These are the activations of a small neural network, seen along a few directions. Each row is one input.
Each table varies a few parts of the input and shows all the possible inputs, shuffled.
A made-up example of a description, with smaller parts first: line(6) and (point or (values(2) and ring(5)) or ring(11)).
Shared parts are said once, and a part with two or three values counts as separate values.

Other details of the inputs shift rows strongly along two fixed directions, in all tables alike. That doesn't count.

Table:
r1: [-13  12 -18  22 -44  29  47  89 -61   0  -5 -22  12 -58]
r2: [ 14  -7  51  25 -49  35  27  22 -53  10 -23 -28 -10 -31]
r3: [  6 -31  -4 -20   8 -37  11 -25  37 -44  16  28  30 -16]
r4: [ 11   8   9  20 -56  28  10  76 -13  18 -47 -25  -6 -25]
r5: [ 36  48  -4  12  31  -9  -9 -22  13  74 -39 -65 -15  47]
r6: [-15 -19 -10 -29  18 -24  15 -12  39 -24  15  57  16  -3]
r7: [-12  14  31  11 -49  31 -12  36 -57 -24  -9 -19  20 -17]
r8: [-21   9  33  -6 -60  36  12  64 -20   3 -23  12  -5 -24]
r9: [ -6  -5 -29 -25   9 -11 -41 -34 -14 -32  30  31  29  14]
r10: [  1 -11   1 -16  28 -24 -27 -34  10  21  21 -21 -28  51]
r11: [-29 -13 -18 -20  38  -3   1 -19   0 -29  20  56  19  19]
r12: [ 14 -41 -20 -22   9 -18  -8 -53  -9 -12  29  43  -1  -3]
r13: [-24 -29 -20 -20  22 -14 -41  -9  -4 -37  39  18   0  39]
r14: [-21 -35 -24   3  37 -20 -15  -9  19 -45  25  36  -6   9]
r15: [ 28  -8  14 -13  22 -28  15 -50  43  14   3 -19   8   4]
r16: [  8  17   5 -20  12 -33  -7 -37  44   4  -5 -27  15  23]
r17: [ -7   0  36  38 -39  38  16  32 -51 -33 -14  -6  17 -35]
r18: [ -3  29   7  25 -64  49  37  50 -61 -11  16 -18  -5 -73]
r19: [  1 -11  -8  43 -24  36  13  62 -45 -12 -28   9  10 -25]
r20: [-30   0 -17 -44  24  -6 -28 -11  -8 -27  23  40  27  34]
r21: [ -5 -42  30   0 -52  22  -5  47 -21   9  10  -8 -34 -11]
r22: [ 12 -24 -23 -11   6 -30  -1 -29  34 -26  24  52  11 -22]
r23: [ 16 -39 -42 -16  19 -36   6   5  42 -26   1  38  24 -10]
r24: [  9 -39 -20 -43 -10 -18 -21 -36  13  -1  30  31  12   3]
r25: [ 19 -46 -18 -24   1 -22   0 -41  23  -6  31  44   4 -16]
r26: [ -3 -36   7 -47 -20 -12 -19 -12 -34 -24  25  10  23   1]
r27: [-19  17  27  14 -48  26  -9  38 -43 -27 -21 -19  18 -28]
r28: [ 33  60  14  17  18  -1 -17 -56  10  72 -21 -56 -28  36]
r29: [  2 -15 -29  -2  22  -8 -15 -42  -5 -37  27  47  21  -2]
r30: [ 28  74  13  31  12  -8  -6 -38  49  64 -32 -52 -23  22]
r31: [ -6 -26 -42   7  15  -7   0  25   0 -39 -10  39  28 -20]
r32: [-28 -34 -25 -11   6  -8  12  25 -12 -41  60   2 -16  -6]
r33: [-13  15  45   0 -52  46   6  45 -58  32 -20  -8 -18  -9]
r34: [  1 -67  -7 -20  16 -26  -3 -16  29 -13  39  27 -19   7]
r35: [  2  24 -39  -2  40 -20 -24 -12  26   2 -23 -12  18  31]
r36: [ 17  50  35  18  33   1  32 -36  51  79 -29 -36 -28  21]
r37: [ 15  91   5  40  27   2 -22 -41  25  48 -35 -52 -14  24]
r38: [-11  -9  35  29 -52  33  -2  65 -11   7 -13 -24 -44 -13]
r39: [ 24  83   6  61  38   1   1 -44  33  42 -35 -36 -18   4]
r40: [-34  35  25  12 -52  58  54  82 -58  -3   1 -11  -8 -54]
r41: [ -1 -27  37  39 -36  32  11  44 -47  15  -3 -13 -53 -15]
r42: [-33  27  24   5 -37  44  -8  59 -41  -9 -27  11   0 -18]
r43: [ 13 -53 -30 -44 -18  -9  -8  17   1  -2   2  18  22  -2]
r44: [ -2   9   9 -43  19 -14  -2 -31  38  37   4  -2   2  33]
r45: [-18 -40 -21   3  36 -15 -17 -14   4 -40  35  33  -9  25]
r46: [ 21  73 -11  35  40  -1 -15 -12  16  54 -42 -64  -3  49]
r47: [  19  112   17   30   41   -3   41  -44   34   51  -25 -114   -7    7]
r48: [ 15 -62 -35 -19   2  -9   5  12 -22 -12   2  31  11  -5]
r49: [  1 -44   9 -52 -28 -14  -7  -9  -1 -18  21  10  26  -8]
r50: [ -2  85  17  45  54   6  17 -23  38  46 -42 -29 -19  21]
r51: [-11 -17 -14  -9  26 -26  -1 -32  14 -56  12  27  38  -9]
r52: [ -6 -50 -14  -7  21 -30  -4  -5  41 -32  31  35 -15   4]
r53: [ -3   7   5 -17  42 -13  14 -47  15  32   2  12 -12  34]
r54: [-28  -7  18  25 -34  33 -22  57 -33 -23  -6  -7 -23 -10]
r55: [ 37 -16 -25  -7  32 -28  12 -18  45  31 -12  -7   4   8]
Description of these inputs: values(5) and (point or (values(2) and ring(5))).
The inputs of r7 and r9 match in every part but the values(5) part. If r15 is changed in the same way as r7 into r9, which row does it become?
Answer: r25
The inputs of r11 and r19 match in every part but the values(5) part. If r6 is changed in the same way as r11 into r19, which row does it become?
Answer: r23
Which other rows does r20 become when the ring(5) part takes its other values? List them by row number.
Answer: r8, r33, r42, r44
List by row number the other rows that have the values(5) part in common with r13.
Answer: r10, r14, r21, r32, r34, r38, r41, r45, r52, r54
Start at r16 and move only the ring(5) part, one step at a time. The first step leads to r49. Which rows follow, in order?
Answer: r26, r7, r27

Table:
r56: [-24 -50 -30 -18  41 -22  -2   5  25 -34  41  33 -22  19]
r57: [ -6 -95 -12 -51 -26 -27 -14  -5   3 -50  42  82  22 -27]
r58: [ -2 -57  -5 -25 -34   8 -13  35 -10  -8   1  28   1  -2]
r59: [ 19  17  43  21 -43  23  22  39   6  53 -41 -39 -33 -20]
r60: [ 34  31   5  22  41 -15 -19 -55  21  61 -20 -45 -23  45]
r61: [ -3  22  19  45 -42  41  17  48 -44 -10 -27   2   5 -41]
r62: [-15  -5 -23  -7   8  -9  -2  16   1 -31   1   2  27 -10]
r63: [ 13  53 -24  11  69 -26  -1 -68  42  18 -17  -9   3  30]
r64: [-27 -34 -42 -43   5  -9  -3  14 -13 -51  21  61  36 -14]
r65: [ 36  24  14  26  32 -13 -16 -47  48  59 -27 -34 -27  43]
r66: [-33  -5  10 -41   6  -7  -5  -9 -11 -18  28  10  15  24]
r67: [  6  45  32  28 -31  34 -13   7 -32  28 -14 -43 -22  -5]
r68: [-14  14  21   3 -59  39  -5  54 -53   8  -7 -24  -9 -17]
r69: [ -2   9  -1  39  46 -12  -1 -25  39  16  13 -10 -47  28]
r70: [  5  33   7  38  -4   8   3   6  -7  -6 -24 -24   5 -14]
r71: [ -2  54  22  -4  65 -21 -14 -83  36  30   7 -36  -7  58]
r72: [-12  -2 -52 -33  51 -35  -9 -32  34 -25  23  35  40  22]
r73: [  2 -65 -19 -60 -24 -19  32  -2   1 -36  40  37  24 -33]
r74: [ 19 -29  -7 -30  13 -27  23 -51  28  -5  29  13  13 -16]
r75: [  5 -15  16  10 -51  28  -2  57 -52  21 -20 -17 -14 -10]
r76: [  5  31  11  39 -22  24   7  28 -25 -10 -24  -8   5 -25]
r77: [ -5  23  14  29 -40  38  15  67 -37  -9 -26 -14   8 -35]
The inputs of r59 and r57 match in every part but one. If r56 is changed in the same way as r59 into r57, which row does it become?
Answer: r69
What do these inputs look like to the network?
Answer: values(2) and (point or line(4) or line(6))
Which other rows does r72 become when the line(4) part takes its other values? List them by row number.
Answer: r62, r64, r77

Table:
r78: [-22 -50 -49 -48  32 -33 -14 -26  -1 -69  47  68  43   5]
r79: [ 12   7  10 -12  35 -26  -9 -44  42  39   2 -27 -23  44]
r80: [ -1  39 -19   4  55 -22 -14 -40  32   8  -3 -11  10  42]
r81: [-12  24  14  29 -28  32   1  47 -34  -7 -18 -15   0 -14]
r82: [ -9 -87 -56 -57  19 -46 -11 -23  22 -63  49  82  31  -5]
r83: [-24 -31 -14 -16 -14   3   1  19 -31 -53  24  39  26 -27]
r84: [ -8 -49  22  13 -69  43  19  79 -50 -15  -2  26 -13 -51]
r85: [  5  -4  28  34 -51  31  26  54 -22   9 -18  -5 -19 -48]
r86: [ 13   5   7 -13  31 -25 -11 -39  36  35   0 -27 -22  46]
r87: [  0  37   4  30   9  12   6   5 -10  10 -19 -21  -2  -2]
r88: [ 18 -18 -16 -17  21 -30   0 -34  34  -3   5  10  14   3]
r89: [ 33  47  28  41   4   5  22 -10  29  53 -39 -56 -22  -2]
r90: [ -23 -116  -37  -88   -1  -37  -29  -16   -7  -70   66   95   28   11]
r91: [-21 -16   9  15 -51  37  11  65 -62 -41   0  18  10 -47]
r92: [  4  77  17  43  23  11   1  -7  16  41 -33 -56 -13  21]
r93: [-25 -39 -49 -49  34 -31 -24 -27   6 -64  41  65  39  14]
r94: [ 24  39  34  23   1  10 -11 -19   7  67 -21 -62 -40  32]
r95: [ -2  38 -16   2  52 -22  -4 -47  34   3   3 -11   6  30]
r96: [ 13  15  35  15 -17  19  -7  -3 -11  46 -11 -34 -33  16]
r97: [-12  18   7  21 -16  24   6  27 -29 -12 -11   1   1 -16]
r98: [-26 -40 -46 -49  30 -34 -16 -32   8 -65  46  56  39   7]
r99: [  2 -12  40   8 -50  32  -4  27 -35  21  -2 -14 -29 -10]
r100: [ -6 -40  18  15 -66  32  22  67 -39 -23   1  32  -9 -59]
r101: [ 16  65  20  16   5   6  15 -16  13  48 -29 -53  -1   4]
r102: [  1 -42  24  11 -73  37  22  64 -47 -23 -10  30   4 -62]
r103: [  5  65   7  37  24   7   3 -11  10  30 -29 -46 -11  16]
r104: [  5  69   4  34  32   7  -4 -15  16  34 -32 -43 -12  23]
r105: [ -4  41 -16  -1  55 -20 -11 -45  36   6   0 -11   5  34]
r106: [ 22  50  49  36  -8  20   0 -11   6  76 -28 -73 -49  22]
r107: [ -6 -41  34   2 -76  43  -8  56 -64  -1   1   8 -19 -29]
r108: [  1 -50 -22 -57  27 -40 -31 -53  21 -16  46  25   6  40]
r109: [ 17 -19 -17 -15  21 -28   2 -36  35  -2   3  14  13   3]
r110: [ -3 -20 -33 -53  17 -32  -7 -35  14 -29  28  25  38  10]
r111: [ 25  11  -6  -4  42 -33   8 -57  58  23  -1  -9   1  19]
r112: [ -5 -67 -34 -66  36 -50 -30 -52  30 -23  42  46  11  41]
r113: [  0  13  17   2 -40  28  13  32 -35   4 -14  -5  11 -28]
r114: [ -1 -20  39  12 -60  35  -1  56 -44  17 -16 -12 -28 -19]
r115: [  6  28  -2 -14  11  -9   5 -26  13  14  -2 -13  14   7]
r116: [ 28  54  19  48  19   3  21 -11  34  61 -36 -47 -35   7]
r117: [-10   9 -28 -12  35 -20 -20 -21  13 -19  10   9  21  26]
r118: [-13  24  12  24 -24  32   2  41 -32  -9 -17 -12  -2 -18]
r119: [ 19   6  -8   2  40 -25   6 -32  49  30   0 -23 -17  29]
r120: [-22 -16   8  10 -43  31  11  52 -54 -40   5  27  12 -43]
r121: [ -9 -87 -55 -59  17 -47 -13 -20  19 -66  52  81  32  -7]
r122: [ 11   3   6 -18  38 -29 -11 -51  42  35   7 -16 -21  47]
r123: [-32 -35   7   6 -74  45   8  83 -77 -61   6  36  15 -59]
r124: [ 11  -3  36  29 -56  32  28  45 -23  10 -25 -10  -8 -51]
r125: [  9 -28 -21 -15  29 -25   0 -24  34   6  11  12  -4  17]
r126: [ -4  40 -17  -2  53 -21 -11 -44  35   6   0 -15   6  31]
r127: [ -2 -57 -34 -43  33 -41  -2 -33  39 -26  40  40  12  13]
r128: [  8  60   8  38  25   6   6  -9   6  29 -27 -45  -8  11]
r129: [-16  20   9  20 -18  23  -2  32 -24 -12  -9  -1   5 -10]
r130: [  1 -19  28  23 -45  33  23  53 -22  11 -10  -1 -24 -34]
r131: [ 20  12 -18   2  44 -35   6 -42  54  20   2 -13 -10  23]
r132: [  4  68   5  33  29   7  -5 -11  14  32 -30 -45 -11  21]
r133: [ 19  60  14  15   6   6   9 -13   8  46 -31 -51   1   8]
r134: [-22  -9   2  13 -43  33  -5  59 -52 -32  -7  20  13 -27]
r135: [ 16   8  17  29 -11  15  15  24   4  36 -21 -31 -27  -7]
r136: [-19 -43   9 -18 -88  42   9  76 -78 -44   3  40  28 -65]
r137: [ -9   8 -29 -10  35 -18 -11 -30  13 -20   9  12  17  19]
The inputs of r101 and r133 match in every part but one. If r106 is changed in the same way as r101 into r133, which row does it become?
Answer: r94
The inputs of r92 and r129 match in every part but one. If r98 is changed in the same way as r92 into r129, which row does it become?
Answer: r95
What do these inputs look like to the network?
Answer: ring(6) and (point or line(4) or line(5))
List by row number the other rows that have the ring(6) part in common with r80.
Answer: r78, r84, r90, r93, r96, r97, r102, r113, r116
Which other rows does r128 become when the line(4) part takes its other values? List them by row number.
Answer: r103, r117, r132
